These are the activations of a small neural network, seen along a few directions. Each row is one input.
In each table, some parts of the input vary, and every possible input appears once, in random order.
A made-up example of a description, with smaller parts first: values(3) and (point or line(9) or (line(6) and ring(8))).
Shared parts are said once, and a part with two or three values counts as separate values.
In the rows, zero is written as 128.

Other details of the inputs shift rows strongly along two fixed directions, in all tables alike. That doesn't count.

Rows:
row 1: [149 136 144 122 120 162  95 148 144 155 107 123]
row 2: [124 197  66 167 104 115 137  72 165 135  75  91]
row 3: [101 162 158 160  68 100 114 133 142  97  57 124]
row 4: [128 140  10 129 189 105 165  41 137 133 177  94]
row 5: [109 166 110 150  90 104  96  95 151 101  65 103]
row 6: [122 192  58 131 106 136 166  68 157 135 126 116]
row 7: [110 110 159 139 118 102 115 143 117  99 111 130]
row 8: [149 144 165 139 108 159 139 170 139 165 117 139]
row 9: [135  77 103  77 181 142 134 118 102 130 207 143]
row 10: [146 115 197 154 102 145 118 185 112 164  88 138]
row 11: [126 137 167 120  91 145 120 152 128 126 108 145]
row 12: [153 114 205 163 115 144 129 200 115 166  91 138]
row 13: [101 190 121 136  68 119 126 103 160  92  80 128]
row 14: [132  33 165 103 187 117 119 167  76 123 190 148]
row 15: [143  67 141  82 170 152 135 149  91 146 199 157]
row 16: [139 146  56 112 158 147 162  83 139 154 175 117]
row 17: [127  85 167  95 145 135 122 163 105 113 168 158]
row 18: [127  90 136  90 153 136 116 138 111 115 172 147]
row 19: [108 143  89 140 122  99 155  86 126 109 130 120]
row 20: [116 119  72 123 154 103 150  78 116 117 161 120]
row 21: [132 140 201 169 104 118  79 178 148 115  49 109]
row 22: [140 112 128 116 163 132 123 146 135 125 164 127]
Description of these inputs: values(2) and (point or line(4) or ring(6)).
Question: Changing only the values(2) part turns row 2 into row 16. The same change can be made to row 20. Which row results?
Answer: row 15
Question: Which other rows does row 13 become when the ring(6) part takes its other values? List them by row number.
Answer: row 9, row 11, row 15, row 17, row 18
Question: Which other rows does row 8 become when the line(4) part takes its other values? List them by row number.
Answer: row 1, row 6, row 16

Rows:
row 23: [123 126 140 128 138 118 129 132 125 103 126 129]
row 24: [129 127  80 122 165 120 143  84 119 120 148 115]
row 25: [133 109 151 115 123 141  90 146 123 134 117 131]
row 26: [102 160  87 155 114  88 149  90 148 102 112 112]
row 27: [137 132 125 123 132 141 134 118 118 134 121 129]
row 28: [147  63 170 116 181 131 114 164  89 132 155 135]
row 29: [138  89 172 122 155 127 115 164 105 119 136 137]
row 30: [119 144 100 154 117 108 131 100 135 131 100 108]
row 31: [115 128  95  99 135 125 142 106 133 110 173 139]
row 32: [115 121 132 113 123 121 110 131 137 106 137 132]
row 33: [141 181 132 144  91 153  89 138 180 147  74 109]
row 34: [142 189  78 148 133 137 137  93 170 140 107  98]
row 35: [123 140  79 138 130 116 159  88 124 141 138 120]
row 36: [123 117 133 121 128 122  92 127 132 117 118 120]
row 37: [116 180  89 128 112 126 160  83 144 108 120 125]
row 38: [133 104 146 110 153 134 150 145 107 121 164 147]
row 39: [132  86 158 147 145 112 116 155 106 139 126 125]
row 40: [118 148 130 109  97 142 125 125 141 121 129 142]
row 41: [143 108 138 108 149 149 148 138 102 140 157 146]
row 42: [119 148 137 142  98 125 151 133 131 134 116 136]
row 43: [129 101 158 132 131 123 148 161 108 135 150 147]
row 44: [151 175 220 189  49 155  72 206 169 171   6 109]
row 45: [109 138  83 150 136  90 148  93 136 111 133 111]
row 46: [134 117 142 108 114 150 104 139 124 141 126 138]
row 47: [136  95 135 123 145 135 159 143  98 153 167 145]
row 48: [112 133 106 118 126 112 111 108 142 102 133 122]
row 49: [138  98 140  92 136 154 126 144 111 143 167 150]
Question: Describe the family of inputs behind these rows.
Answer: values(3) and (point or ring(8))
Question: Changing only the values(3) part turns row 46 into row 27. The same change can be made to row 25. Which row results?
Answer: row 24
Question: Which other rows agree with row 35 in the values(3) part? List them by row number.
Answer: row 26, row 30, row 39, row 42, row 43, row 44, row 45, row 47
Question: Which other rows does row 37 become when the values(3) part takes its other values? List them by row number.
Answer: row 40, row 42
Question: Which other rows does row 45 become when the values(3) part takes its other values? List them by row number.
Answer: row 29, row 48

Rows:
row 50: [104 178  66 111 105 125 148  69 158  94 137 125]
row 51: [ 96 218  91 142  55 115  75  74 186  85  33  98]
row 52: [100 163  62 150 129  78 133  60 156  81 113 103]
row 53: [140 107 211 112  88 173 109 191 113 149 115 164]
row 54: [130 100 151 124 130 125 160 147  93 138 150 149]
row 55: [144 120 168 112 122 164 128 175 122 161 139 154]
row 56: [ 91 169  66 142 118  82 142  63 145  73 118 112]
row 57: [147 131 214 175  97 140 108 199 127 152  54 128]
row 58: [121 125 228 151  69 129  95 198 121 121  64 148]
row 59: [162 127 112 137 138 153 126 133 139 172 129 106]
row 60: [142  87 140 104 168 142 103 146 116 138 156 134]
row 61: [135 165 142 138  88 143  86 136 156 130  61 109]
row 62: [125 123  96 151 158 104 145 101 127 127 135 109]
row 63: [135  74 102 123 201 101 145 113  91 133 192 123]
row 64: [126 122  83 130 161 110 187 108 118 143 174 130]
row 65: [145  95  99 101 190 149 163 124 105 166 209 137]
row 66: [134  70 145  75 160 141 124 141 101 111 196 149]
Question: Describe the family of inputs behind these rows.
Answer: point or (values(2) and ring(8))
Question: Which other rows does row 64 become when the values(2) part takes its other values? List them by row number.
Answer: row 55
